Each row below holds a small network's activations on one input, seen along a few directions.
Each table varies a few parts of the input and shows all the possible inputs, shuffled.
A made-up example of a description, with smaller parts first: line(6) and (point or ring(9) or (values(3) and ring(8))).
Shared parts are said once, and a part with two or three values counts as separate values.
In the rows, zero is written as 128.

Other details of the inputs shift rows strongly along three fixed directions, in all tables alike. That doesn't count.

Rows:
row 1: [115 109 143 114 149 127 124  98 145 106 131 148 130 138 124]
row 2: [129 128 132 138 114 135 109 125 126 107 119 135 138 123 109]
row 3: [115 113 139 112 131 140 124  94 153 120 124 149 137 141 123]
row 4: [135 125 117 123 140 112 143 153 117 141 148 108 108 141 142]
row 5: [117 118 140 108 159 120 134  97 147 115 127 150 141 144 118]
row 6: [121  99 146 127 143 139 126  92 147 166 132 184 145 127 116]
row 7: [144  61 131 110 178 120 171  91 162 161 140 169 108 166 164]
row 8: [142 121 118 128 130 115 144 151 118 150 138 113 105 136 138]
row 9: [138 113 129 147 120 129 134 148 113 180 143 135 107 103 144]
row 10: [128 132 134 145 118 133 115 127 126 101 111 139 143 119 118]
row 11: [128 142 131 141 121 135 116 126 126 107 114 135 155 128 119]
row 12: [119 113 139 112 138 129 131  91 152 121 125 151 133 140 113]
row 13: [ 78 240 112  17 136 194 187  59 170 173  11  28 114  30 236]
row 14: [148 118 113 131 130 124 142 151 117 150 140 113 112 136 143]
row 15: [136 120 123 127 137 109 142 151 120 136 143 110  97 131 142]
row 16: [139 121 114 125 129 118 143 148 117 149 147 108 109 140 139]
row 17: [117 120 135 109 136 137 125  91 148 122 128 145 142 147 120]
row 18: [118 153 126 124 123 128 120 126 127 109 125 127 147 133 101]
row 19: [148 117 115 141 135 115 146 151 120 147 131 116 111 131 146]
row 20: [136 121 121 126 140 115 138 150 114 133 151 106 108 138 151]
row 21: [120 123 141 149 108 144 103 123 124 144 135 159 147 107 113]
row 22: [114 116 138 110 130 138 123  93 150 117 127 144 138 139 122]
row 23: [129 138 126 141 126 131 120 128 130 114 117 136 153 131 110]
row 24: [120 135 133 131 112 130 109 123 125 105 123 129 135 125 105]
row 25: [120 142 137 131 132 119 118 128 126  97 125 130 139 123 106]
row 26: [130 140 134 144 121 129 122 127 128 105 107 138 147 118 112]
row 27: [118 149 132 126 135 123 118 129 124 102 127 126 150 130 107]
row 28: [138 122 120 127 130 112 145 148 120 139 145 112  96 132 139]
row 29: [136 124 118 124 141 106 144 153 117 141 143 110 104 137 140]
row 30: [131 189 115 175  74 129  91 188  86  88 108  86 150  88 104]
row 31: [124 106 137 117 134 143 122  94 152 120 123 153 140 140 126]
row 32: [113 112 142 112 144 128 123  99 147 109 128 148 129 140 121]
row 33: [120 147 131 129 114 136 111 124 127 113 120 127 148 132 108]
row 34: [135 117 120 127 126 118 138 146 118 134 146 111  93 132 145]
row 35: [130 142 129 140 126 131 123 129 127 111 113 138 156 129 113]
row 36: [134 116 124 127 135 115 136 150 117 128 151 107 103 131 154]
row 37: [146 116 115 141 130 124 139 149 119 144 138 114 112 135 154]
row 38: [149 113 119 135 127 121 142 148 120 145 135 115 102 127 143]
row 39: [134 118 119 126 124 119 137 148 120 135 151 110  99 135 148]
row 40: [121 115 135 111 143 135 132  96 151 130 127 153 142 152 114]
row 41: [129 110 135 115 146 133 132  95 150 128 119 156 143 144 115]
row 42: [135 108 129 146 116 134 127 146 111 176 144 134 104 102 149]
row 43: [115 151 132 125 124 127 110 128 124 102 125 123 147 132 109]
row 44: [126 192 122 175  74 136  89 187  77 135 119 107 159  75  91]
row 45: [129 136 132 145 122 129 119 126 131 108 111 136 143 120 109]
row 46: [116 154 129 124 118 131 113 123 126 105 125 125 147 132 108]
row 47: [139 112 122 131 122 123 135 147 118 142 140 112  95 131 145]
row 48: [147 116 115 132 126 127 136 148 117 147 142 112 110 137 149]
row 49: [126 137 133 143 115 136 115 127 128 101 113 136 150 121 121]
row 50: [132 117 122 126 130 116 135 151 120 133 149 108 100 135 150]
row 51: [128 129 132 146 118 133 112 126 128 104 114 137 140 121 114]
row 52: [119 153 128 124 124 122 120 126 127 108 119 129 144 129 100]
row 53: [137 116 125 145 119 135 128 147 111 182 149 132 115 112 149]
row 54: [119 117 135 108 143 127 133  93 150 126 124 150 140 146 112]
Each input here is: ring(6) and (point or line(8)).
Changing only the ring(6) part turns row 52 into row 18. The same change can be made to row 19. Which row results?
Answer: row 23
Changing only the ring(6) part turns row 1 into row 27. The same change can be made to row 24. Which row results?
Answer: row 16
List by row number the other rows that have the ring(6) part in common with row 30.
Answer: row 3, row 21, row 22, row 31, row 36, row 39, row 49, row 50
List by row number the other rows that have the ring(6) part in common with row 53.
Answer: row 11, row 17, row 20, row 33, row 37, row 43, row 46, row 48
